These are the activations of a small neural network, seen along a few directions. Each row is one input.
In each table, some parts of the input vary, and every possible input appears once, in random order.
Descriptions start from the smaller parts, as in this example, which fits no table here: one of 2 separate values, together with either a single point or one of 9 places along a line or (one of 6 places along a line, together with one of 8 places around a ring).
Shared parts are said once, and a part with two or three values counts as separate values.

Rows:
r1: [ 1.06 -0.27 -0.94 -0.15  0.21 -1.30 -0.18  1.50 -1.08  0.68 -1.07  0.41
  0.23]
r2: [ 0.59 -0.11 -0.86 -0.63  0.32 -1.45  0.07  0.29 -1.79  0.31 -0.71  0.75
  0.69]
r3: [ 1.33 -0.10 -1.22 -0.90  0.46 -1.34 -0.14  1.65 -1.72  0.48 -0.88  0.59
  0.09]
r4: [-3.60  5.96 -0.29 -0.37  3.65  5.50 -2.70  0.19  0.99 -6.89  3.48  3.10
 -3.39]
r5: [ 1.29 -1.17 -0.46 -0.38 -0.32 -1.19 -0.44  2.09 -1.02  1.11 -1.06  0.35
  0.39]
r6: [ 0.09 -1.42  0.11  0.43 -1.38 -1.10 -0.08  0.55  0.24  1.14 -0.73 -0.67
  0.79]
r7: [ 0.42 -1.67  0.77 -0.13 -0.96  0.01  0.85 -0.07  0.27  1.42 -0.25 -1.38
 -0.01]
r8: [-0.27  0.33  0.90  1.26 -1.37  0.11  0.78 -2.01  1.63  0.55  0.07 -1.33
  0.53]
r9: [ 1.14 -0.18 -0.42  0.01 -0.26 -1.41 -0.28  1.43 -0.91  0.94 -1.04  0.27
  0.76]
r10: [ 1.76 -1.87 -1.01 -1.25  1.03 -0.73  0.18  2.27 -1.59  0.94 -0.97  0.04
 -0.58]
r11: [-0.21 -0.23  0.66  0.42 -0.86  0.60  1.08 -1.70  1.71  0.76  0.48 -0.87
  0.37]
r12: [-0.65  0.68  1.46  0.84 -0.46 -0.22  1.60 -3.84  1.46  0.22  1.04 -0.82
  1.14]
r13: [ 0.87 -1.84 -0.40 -0.75  0.00 -0.81  0.25  1.26 -0.62  1.37 -1.08 -0.52
  0.02]
r14: [ 0.37 -0.21 -0.05  0.28 -0.42 -1.50 -0.06  0.12 -0.97  0.78 -0.89  0.43
  1.34]
r15: [ 0.26 -0.96  0.62 -0.27  0.03  1.07  1.58 -1.58  1.30  0.92  0.58 -1.31
 -0.10]
r16: [ 0.33 -0.29 -0.57  0.10  0.05 -1.38  0.04  0.17 -1.13  0.52 -0.90  0.56
  0.80]
r17: [ 2.01 -1.68 -1.27 -1.97  1.26 -0.77  0.19  2.43 -2.24  0.73 -0.79  0.22
 -0.72]
r18: [-0.43  0.75  0.72  0.81 -0.80  0.36  1.22 -2.33  1.79  0.54  0.51 -0.97
  0.76]
r19: [-0.41 -0.30  0.19  1.21 -1.03 -1.12 -0.05 -1.47  0.22  0.71 -0.04 -0.50
  1.41]
r20: [-0.17 -0.06 -0.29  0.78 -0.54 -1.27 -0.22 -0.92 -0.20  0.80 -0.49  0.08
  1.14]
r21: [ 0.35 -1.18 -0.36 -0.05 -0.90 -1.24 -0.26  1.13 -0.20  1.23 -1.18 -0.08
  0.48]
r22: [ 0.58 -2.13  0.06 -0.29 -0.49 -0.67  0.43  0.67 -0.16  1.30 -0.62 -1.08
  0.35]
r23: [-0.09 -0.43  0.16  0.82 -1.33 -1.34  0.07 -0.10  0.37  0.96 -0.70 -0.76
  1.15]
r24: [-0.10 -0.64  0.84  0.88 -1.43  0.32  0.63 -1.37  1.55  0.77  0.05 -1.23
  0.15]
r25: [-0.51  0.27  1.59  1.29 -1.05 -0.44  1.12 -3.52  1.25  0.24  0.59 -1.19
  0.87]
r26: [ 0.40 -1.35  0.80  0.19 -0.52  0.78  1.15 -1.26  1.16  0.93  0.14 -1.66
 -0.33]
r27: [-0.59  0.18  0.94  1.36 -1.51 -0.47  0.39 -2.19  0.58  0.81  0.33 -0.77
  1.08]
r28: [-3.35  4.93 -0.42 -0.73  3.60  5.66 -2.81  0.98  0.89 -6.62  3.39  3.26
 -3.75]
r29: [-0.27  0.05  0.88  0.96 -1.82 -0.68  0.50 -0.85  0.80  1.06 -0.33 -1.05
  0.80]
r30: [ 1.84 -1.81 -0.52 -1.08  0.56 -0.82  0.06  2.21 -1.43  1.22 -0.97 -0.10
 -0.04]
r31: [ 0.19 -0.18 -0.31  0.35 -0.84 -1.45 -0.09  0.48 -0.09  1.05 -1.15 -0.17
  0.83]
r32: [ 1.22 -1.25 -0.98 -0.57  0.15 -1.08 -0.34  2.17 -1.18  0.83 -1.07  0.49
 -0.15]
r33: [ 1.50 -1.07 -1.25 -1.29  0.40 -1.13 -0.30  2.32 -1.85  0.63 -0.89  0.67
 -0.30]
r34: [-0.10 -0.95  0.83  0.59 -1.86 -0.45  0.35 -0.20  0.68  1.28 -0.37 -0.93
  0.45]
r35: [-3.95  5.93  0.55 -0.22  3.87  4.88 -2.35 -1.65  0.84 -7.16  4.01  3.30
 -2.97]
r36: [-2.88  4.25 -0.43 -1.55  4.59  6.09 -2.23  1.16  0.45 -6.57  3.51  2.86
 -4.27]
What do these inputs look like to the network? -> one of 4 places along a line, together with either a single point or one of 8 places along a line
A walk changes only the place on the line of 4. It starts at r25 and steps to r8. List the rest of the walk in order. -> r24, r26
Change only the place on the line of 8 in r31. List by row number the other rows that result. -> r1, r3, r8, r9, r18, r23, r29

Rows:
r37: [ 1.18 -2.59  0.18 -0.21 -2.95 -2.97  0.22  2.14 -0.99  2.73 -2.13 -0.75
  1.63]
r38: [-2.62  3.62 -0.45  0.18  1.50  0.54 -2.58 -0.01 -0.39 -3.50  0.61  2.26
 -0.57]
r39: [-0.20  0.48 -0.09 -1.82  3.32  4.27 -0.48  0.23  0.10 -3.08  2.35  0.96
 -3.06]
r40: [ 1.87 -3.01 -0.65  0.03 -2.23 -1.75  0.36  2.76 -0.29  3.34 -2.24 -1.27
  1.62]
r41: [ 2.42 -2.51 -0.51 -0.37 -1.12 -1.77  1.53  2.35  0.26  3.51 -2.38 -1.71
  0.79]
r42: [ 3.05 -4.15  0.31 -1.72  0.01 -0.86  1.77  0.55 -0.73  3.72 -0.99 -2.00
  0.32]
r43: [-0.88  0.40 -0.97 -1.61  2.70  3.67 -0.71  1.17  0.83 -3.24  2.07  0.49
 -3.24]
r44: [-2.77  2.37 -0.38  0.97  1.11  1.37 -3.04  1.70 -0.21 -2.70  1.09  2.11
 -0.81]
r45: [-0.34  0.19  0.28 -1.92  3.79  4.27  0.70 -0.15 -0.34 -3.51  2.22  0.55
 -3.43]
r46: [-1.19  4.31  0.08  0.55  2.03  0.28 -1.81 -0.22 -0.99 -3.75  1.60  2.29
  0.10]
r47: [ 2.11 -4.38 -0.60 -1.58 -0.82 -1.47  1.79  1.53 -0.07  3.42 -1.14 -2.23
  0.13]
r48: [-1.13 -1.28  3.48  4.07 -5.62 -0.76  3.21 -7.46  4.51  3.72  0.41 -5.61
  2.69]
r49: [ 2.85 -4.34  0.68 -1.93  0.36 -0.98  2.89  0.09 -1.11  3.55 -1.01 -2.41
 -0.25]
r50: [ 0.66 -2.68 -0.49  1.57 -2.39 -3.38 -0.72  1.51 -1.16  2.94 -2.74 -0.32
  2.52]
r51: [-1.90  5.04 -1.04 -0.48  2.91  0.43 -0.47 -2.36 -1.86 -3.63  1.60  2.95
  0.82]
r52: [ 1.77  0.00 -1.33  0.52 -0.69 -4.80  1.39 -2.46 -2.41  2.71 -1.48  1.06
  3.07]
r53: [-0.51  2.55 -0.64 -0.73  1.93  3.39 -0.95  1.87  1.04 -2.63  0.75  1.02
 -3.04]
r54: [-1.06  2.10 -0.95 -0.26  0.81  3.29 -2.18  2.41  0.55 -2.64  1.07  1.48
 -2.35]
r55: [-4.46  3.51  3.90  2.68 -1.11  4.29  1.34 -7.34  6.44 -2.61  3.83 -0.88
  0.18]
r56: [ 2.20 -0.73 -0.22  1.36 -1.52 -4.74  0.15 -0.35 -1.58  2.25 -1.90  0.09
  2.74]
r57: [-1.93  2.55  0.06 -0.37  0.11  2.15 -2.12  2.02 -0.25 -2.90  1.26  2.05
 -2.22]
r58: [ 0.86 -1.48 -0.66  1.08 -2.12 -4.47 -0.27  0.02 -1.33  2.28 -2.87 -0.14
  2.37]
What do these inputs look like to the network? -> one of 2 separate values, together with either a single point or one of 10 places along a line
Changing only the choice among 2 separate values turns r47 into r43. The same change can be made to r49. Which row results? -> r45
Change only the choice among 2 separate values in r42. List by row number the other rows that result. -> r39

Rows:
r59: [-1.00  4.42 -2.86  0.16  5.04  1.65 -4.79  4.74 -1.56 -5.23  0.41  5.04
 -1.86]
r60: [-0.26 -0.23  2.21  3.28 -4.82 -5.27  1.55 -2.48  1.96  4.39 -2.41 -2.62
  6.08]
r61: [-0.91 -3.75  3.71 -0.05 -0.84  1.76  2.87 -4.87  3.93  1.41  1.38 -2.85
 -0.59]
r62: [ 3.53 -4.88 -2.03 -3.29  3.41 -0.21  1.74  2.11 -3.80  1.67 -1.26 -1.77
 -1.16]
r63: [-2.58  1.81  1.37 -0.05 -0.14  6.25  2.49 -4.46  5.36 -0.68  2.88 -1.35
 -1.77]
r64: [-0.66 -0.86  4.29  1.33 -1.97  4.75  1.87 -3.19  3.82  1.04  2.98 -3.68
 -1.76]
r65: [ 2.74 -3.52  0.41 -3.25  1.55  4.52 -0.30  5.38 -0.89 -0.35  1.64 -1.12
 -3.96]
r66: [ 6.27 -3.19 -2.07 -2.73  0.03 -3.03  1.87  3.54 -2.74  3.60 -3.16 -0.82
 -0.76]
r67: [ 0.09 -2.65  1.53  1.13 -0.21 -0.14  3.77 -6.64  1.50  2.58  0.75 -4.40
  1.22]
r68: [ 0.31 -0.48 -2.65 -4.57  4.13  5.56  0.44  4.29  0.75 -1.90  1.92  1.06
 -3.98]
r69: [ 2.37 -6.15 -0.06 -3.99  2.83  1.56  1.07  3.89 -1.07  0.54 -0.07 -0.25
 -2.91]
r70: [-3.69  6.00  0.94  4.24  0.14  2.51 -2.46 -3.96  3.05 -4.72  2.05  2.25
  0.72]
r71: [-2.45  2.03 -1.66 -1.73  2.38  3.56 -3.73  6.12 -0.45 -5.27  1.09  1.71
 -4.92]
r72: [-5.26  4.12  2.34  2.25 -2.07  4.35 -1.74 -2.74  4.26 -4.44  2.16 -0.91
 -2.50]
r73: [-0.68 -1.87  0.04  4.40 -6.74 -7.45 -0.84 -3.02  0.77  5.15 -2.63 -1.52
  6.82]
r74: [-1.42  7.61 -2.74 -1.77  5.44 -2.52 -4.20  1.31 -6.33 -5.54  0.81  7.49
  0.32]
r75: [ 2.56 -1.04  1.37  1.84 -3.03 -2.94  4.43 -4.80  2.87  4.24 -0.76 -3.78
  1.88]
r76: [ 2.88 -2.09 -1.38 -0.81 -1.68 -5.58 -0.32  5.99 -3.92  4.11 -5.21  0.73
  2.79]
r77: [-4.31  8.40  0.93  2.67  0.40 -1.72 -1.15 -6.91 -1.84 -5.77  3.06  4.63
  3.15]
r78: [ 2.47 -3.70 -3.69  0.94 -3.85 -7.61 -2.56  5.71 -5.68  5.17 -5.61  2.17
  3.20]
Changing only one part turns r65 into r64. The same change can be made to r66. Which row results? -> r75
What do these inputs look like to the network? -> one of 2 separate values, together with one of 10 places along a line
Change only the choice among 2 separate values in r70. List by row number the other rows that result. -> r59
Change only the choice among 2 separate values in r68. List by row number the other rows that result. -> r63
